These are the activations of a small neural network, seen along a few directions. Each row is one input.
In each table, some parts of the input vary, and every possible input appears once, in random order.
Descriptions start from the smaller parts, as in this example, which fits no table here: one of 5 places around a ring, together with either a single point or one of 9 places around a ring or (one of 3 separate values, together with one of 6 places along a line).
Shared parts are said once, and a part with two or three values counts as separate values.
In the rows, zero is written as 128.

Other details of the inputs shift rows strongly along two fixed directions, in all tables alike. That doesn't count.

A family of inputs:
x1: [146 122 135 144 125 121 141 145 141 129 137 129 124]
x2: [138  91 121 114 128 138 133 151 129 128 106 120 115]
x3: [122 123 111 112 136 128 105 153 119 118 104 139 120]
x4: [125 132 122 122 145 128 111 149 133 113  97 132 137]
x5: [136 104 127 120 134 131 121 147 117 128 101 130 125]
x6: [136 130 133 136 133 117 139 143 117 139 138 145 112]
x7: [ 85 163 124 114  92 178  65  33 147 168 188  75  84]
x8: [129 127 115 120 135 130 117 153 142 117  98 122 122]
x9: [ 95 160 111 107  94 182  68  30 149 162 191  81  84]
x10: [114 140 123 149 144 121 131 133 104 119 125 168 114]
x11: [136 117 112 127 115 117 141 144 126 125 145 134 123]
x12: [129 130 108 115 142 141 125 147 138 114 105 135 144]
x13: [140 141 140 146 141 118 141 142 131 133 133 137 125]
x14: [136 137 115 134 120 109 147 137 137 120 135 125 139]
x15: [132 115  96 107 136 152 125 152 124 128 121 144 127]
x16: [141 110 131 136 118 119 140 145 125 133 140 137 116]
x17: [141 129 117 137 123 119 143 143 141 121 141 127 134]
x18: [106  86 247 133 150  88 159  10  74 120 112 125 223]
x19: [144 131 131 149 133 122 138 145 140 136 137 133 116]
x20: [142 104 121 123 134 142 132 154 147 126 104 113 120]
x21: [120 154 121 159 150 127 130 137 124 116 124 158 115]
x22: [145 122 126 135 121 123 146 142 146 125 138 124 129]
x23: [140 119 124 130 140 137 117 153 138 128 100 122 125]
x24: [125 143 126 131 114 115 131 151 115 132 140 136 117]
x25: [131 125 111 125 113 106 145 136 120 124 138 133 131]
x26: [ 93  87 220  99 157 107 145  15  73  98  82 127 246]
x27: [124 114 115 110 129 125 117 149 123 118 100 129 118]
x28: [132 140 124 136 123 116 133 150 113 139 140 140 110]
x29: [ 94 176 129 126 107 187  59  44 158 163 193  69  84]
x30: [136 151 132 145 132 117 136 148 127 133 135 132 124]
x31: [135 122 113 117 146 149 133 145 134 121 110 138 150]
x32: [128 152 128 138 113 112 143 147 137 127 127 128 134]
x33: [137 149 117 131 115 115 146 139 138 122 131 132 138]
x34: [139 108 126 126 115 117 148 140 127 128 139 133 126]
Description of these inputs: one of 2 separate values, together with either a single point or one of 6 places along a line or one of 10 places around a ring.
Question: Change only the place on the ring of 10 in x29. List by row number the other rows that result.
Answer: x1, x13, x14, x17, x19, x22, x30, x32, x33
Question: Change only the choice among 2 separate values in x12. List by row number the other rows that result.
Answer: x26
Question: Change only the place on the line of 6 in x27. List by row number the other rows that result.
Answer: x2, x3, x5, x15, x26

A family of inputs:
x35: [138 124 127 130 123 114 139 136 127 119 127 129 141]
x36: [137 117 138 124 138 128 128 144 129 124 108 128 137]
x37: [133 127 126 128 125 109 140 138 127 123 125 126 138]
x38: [128 126 117 117 132 124 134 136 124 116 113 131 147]
x39: [130 138 138 130 127 116 136 143 121 125 121 133 135]
x40: [109 125 146 119 131 167  91  60 147 138 135  88 125]
x41: [126 122 119 115 128 125 134 137 119 122 112 140 143]
x42: [129 117 132 130 130 120 141 137 118 123 131 140 131]
x43: [132 131 137 132 133 121 138 143 126 126 128 135 140]
x44: [101 134 144 118 118 153  96  58 125 141 155 100 112]
x45: [133 130 131 138 127 116 139 135 134 117 122 135 139]
x46: [128 135 134 135 125 117 141 137 129 119 117 130 136]
x47: [133 113 135 131 143 128 127 142 122 124 106 134 129]
x48: [ 99 131 131 108 129 165  87  55 128 138 148 105 119]
x49: [138 120 132 129 122 119 148 135 123 133 129 135 135]
x50: [135 104 131 119 129 126 133 142 126 128 109 129 135]
x51: [128 135 126 120 138 126 129 140 122 119 111 139 145]
x52: [129 123 130 125 120 110 140 136 121 129 124 134 135]
x53: [123 131 123 128 142 127 127 137 115 119 110 145 137]
x54: [137 119 133 132 131 119 146 133 119 127 131 140 128]
x55: [133 119 130 131 126 115 137 134 119 120 129 142 128]
x56: [128 125 132 125 116 116 141 139 117 127 122 133 133]
x57: [132 128 130 128 121 115 141 139 122 121 123 125 138]
x58: [135 133 136 133 129 116 134 139 126 123 125 137 138]
x59: [109 130 141 118 112 153  97  59 133 145 157 101 123]
x60: [131 136 135 130 131 111 135 140 126 127 123 134 136]
x61: [131 129 133 141 133 116 132 135 118 123 123 143 132]
x62: [151 165  35 139 107 173 101 202 187 154 169 123  25]
x63: [130 129 133 137 132 121 143 138 134 120 124 133 141]
x64: [135 129 136 142 138 120 142 134 119 130 126 141 130]
x65: [140 133 138 134 134 120 143 138 127 130 128 135 136]
x66: [134 102 132 121 137 125 132 139 122 122 110 133 127]
x67: [138 107 130 122 133 125 134 142 130 122 109 120 140]
x68: [125 133 120 125 136 127 134 136 131 113 108 137 144]
x69: [118 132 143 123 122 153 108  60 138 144 158  92 128]
x70: [125 134 135 139 132 117 134 139 113 125 119 139 128]
x71: [142 170  28 135 104 166  90 205 188 152 167 121  21]
x72: [103 132 142 119 122 148  95  56 130 143 157 101 113]
x73: [134 122 129 130 127 119 143 140 127 122 130 127 143]
x74: [131 118 131 127 122 120 143 140 122 129 129 136 138]
x75: [126 132 133 139 136 111 133 136 118 127 121 140 129]
x76: [102 138 146 131 132 159  94  61 129 145 157 104 120]
Question: Describe the family of inputs behind these rows.
Answer: one of 6 places around a ring, together with either one of 2 separate values or one of 5 places along a line
Question: The inputs of x74 and x73 match in every part but the place on the ring of 6. If x49 is changed in the same way as x74 into x73, which row does it become?
Answer: x69
Question: The inputs of x45 and x59 match in every part but the place on the ring of 6. If x46 is changed in the same way as x45 into x59, which row does it become?
Answer: x56
Question: Change only the choice among 2 separate values in x47. List by row number the other rows that result.
Answer: x53
Question: Change only the place on the line of 5 in x65. List by row number the other rows that result.
Answer: x39, x43, x58, x60

A family of inputs:
x77: [113 115 127 105 145 163  95 102 125 132 113 117 129]
x78: [114 141 144 127 124 126 111  93 123 134 141 116 137]
x79: [143 132 125 142 138 116 149 145 138 119 127 136 141]
x80: [131 130  93 116 142 148 111 163 141 113 100 137 117]
x81: [120 133 157 138 132 137 120  90 131 137 132 115 136]
x82: [128 128 146 135 136 137 125  87 133 135 143 114 141]
x83: [116 117 142 126 121 135 125  85 120 130 149 122 134]
x84: [138 102 119 119 117 118 136 151 135 125 118 120 123]
x85: [139 123 144 139 134 119 144 150 123 131 119 141 129]
x86: [127 108 101 115 142 142 113 155 128 120 103 140 113]
x87: [137 118 141 144 132 113 144 144 123 125 119 142 122]
x88: [131 126 128 133 124 103 135 147 115 122 128 144 124]
x89: [127 144 129 141 133 110 140 151 126 118 116 137 132]
x90: [131 135 118 129 121 112 147 144 118 124 125 144 137]
x91: [112 141 151 134 130 131 115  91 121 134 132 114 134]
x92: [135 137 136 145 135 115 145 149 136 122 116 137 135]
x93: [118 131 140 126 123 139 124  90 126 132 146 118 143]
x94: [134 132 132 128 126 108 135 152 114 128 127 142 132]
x95: [128 142 115 130 123 111 148 144 126 118 124 143 138]
x96: [127 174  38 125  98 196  73 152 187 158 194 103  30]
x97: [129 121 152 130 137 138 125  87 127 139 145 116 138]
x98: [132 122  95 115 142 149 111 163 134 121 100 137 118]
x99: [129 122 119 128 119 108 148 138 113 123 128 148 126]
x100: [130 126 132 140 129 108 139 148 114 122 120 141 118]
x101: [141 110 123 113 120 124 136 156 132 131 116 119 129]
x102: [126 115 148 135 134 133 125  82 127 133 146 117 131]
x103: [114 132 140 116 120 133 125  87 115 138 142 123 135]
x104: [124 126 133 114 117 141 115 100 147 127 127  95 136]
x105: [119 124 147 120 125 140 126  89 119 136 147 121 142]
x106: [142 116 119 119 117 123 136 155 138 125 113 117 134]
x107: [130 145 124 133 128 105 136 151 128 117 124 140 138]
x108: [132 131 136 135 132 114 138 153 113 128 119 140 126]
Question: Describe the family of inputs behind these rows.
Answer: one of 4 places along a line, together with either one of 2 separate values or one of 6 places around a ring
Question: Change only the choice among 2 separate values in x101. List by row number the other rows that result.
Answer: x77
Question: Change only the place on the ring of 6 in x105. List by row number the other rows that result.
Answer: x85, x94, x97, x103, x108

A family of inputs:
x109: [117 125 129 115 132 136 113  97 117 122 138 127 145]
x110: [135 117 120 142 125  95 155 168 110 117 130 161 122]
x111: [112 124 140 128 142 144 110  98 114 132 110 127 127]
x112: [150 114 111 120 128 117 159 180 129 119 116 138 145]
x113: [131 128 110 134 122  95 155 166 115 111 128 159 134]
x114: [131 107 145 118 131 142 128 102 126 138 138 110 137]
x115: [122 111 141 129 144 138 118  97 140 129 117 115 131]
x116: [119 130 143 127 143 142 118  97 110 139 132 132 132]
x117: [111 135 139 129 138 145 111 103 136 122 112 116 147]
x118: [138 137 128 140 138 100 147 175 110 126 110 154 123]
x119: [133 133 104 129 139 121 138 172 117 112  89 154 133]
x120: [118 113 134 108 128 144 123 102 136 121 116 102 141]
x121: [144 111 114 129 138 111 141 175 111 118 122 160 127]
x122: [121 102 144 114 133 143 122 103 131 128 118 105 129]
x123: [141 173  44 130 104 175  75 163 192 157 178  98  32]
x124: [127 116 146 135 114 129 137  96 123 138 146 111 131]
x125: [147 119 111 115 123 116 151 180 123 121 113 151 141]
x126: [116 150 147 138 123 131 131  97 133 123 144 123 139]
x127: [107 150 137 129 127 127 133  92 118 130 140 131 131]
x128: [112 135 135 121 126 118 111  99 120 124 137 118 140]
x129: [147 126 127 143 143 119 147 184 126 123 116 154 134]
x130: [119 122 132 123 139 138 118  96 144 122 115 113 143]
x131: [129 118 151 127 121 126 125 103 126 138 135 100 133]
x132: [129 128 134 124 137 138 124  96 140 128 136 118 148]
x133: [145 121 114 136 112 102 170 171 125 119 123 140 142]
x134: [118 133 142 114 114 124 118 103 128 135 130 111 142]
x135: [133 117 144 131 141 137 124  97 135 136 138 120 136]
x136: [127 112 147 113 126 140 120 101 120 140 135 123 135]
x137: [114 124 149 135 142 145 110 105 132 130 115 118 134]
x138: [119 107 146 110 127 142 113 102 124 130 113 118 127]
x139: [144 160  52 144 101 177  89 155 181 160 190 112  20]
x140: [134 117 102 121 133 115 134 172 119 101  98 151 132]
x141: [148 124 118 128 119 100 156 178 128 118 113 128 143]
x142: [123 122 152 121 118 124 117 103 122 142 132 114 130]
x143: [122 141 160 141 133 129 116 106 129 132 135 114 131]
x144: [118 152 150 133 130 129 117 105 135 126 133 112 143]
x145: [136 105 113 127 138 114 133 173 114 109 101 154 121]
x146: [134 134 126 144 133 102 162 166 109 124 122 163 119]
x147: [120 141 142 128 137 144 118 103 133 128 134 121 151]
x148: [120 139 157 146 127 131 130  98 127 130 146 125 127]
x149: [116 124 146 127 130 118 110 100 115 131 139 121 128]
x150: [127 136 138 137 121 125 136  89 138 125 144 120 139]
x151: [134 147 119 133 134 100 147 173 115 119 108 151 134]
x152: [114 130 137 121 107 125 133  96 126 136 141 121 139]
x153: [116 118 135 104 122 143 114 100 129 123 111 115 139]
x154: [129 176  36 120 115 193  74 165 165 161 172 121  35]
x155: [143 116 124 137 113 100 162 172 117 129 123 154 125]
x156: [156 124 128 146 134  96 152 174 132 120 115 142 128]
Question: Describe the family of inputs behind these rows.
Answer: one of 2 separate values, together with one of 4 places along a line, together with one of 6 places around a ring
Question: The inputs of x147 and x126 match in every part but the place on the line of 4. If x154 is changed in the same way as x147 into x126, which row does it become?
Answer: x127
Question: A walk changes only the place on the ring of 6. It starts at x153 and steps to x120. List the rest of the walk in order.
Answer: x130, x117, x119, x140
Question: Change only the choice among 2 separate values in x123. List by row number the other rows that result.
Answer: x156
Question: Change only the choice among 2 separate values in x125. List by row number the other rows that result.
Answer: x136
Question: Change only the place on the line of 4 in x143. List by row number the other rows that result.
Answer: x129, x137, x148
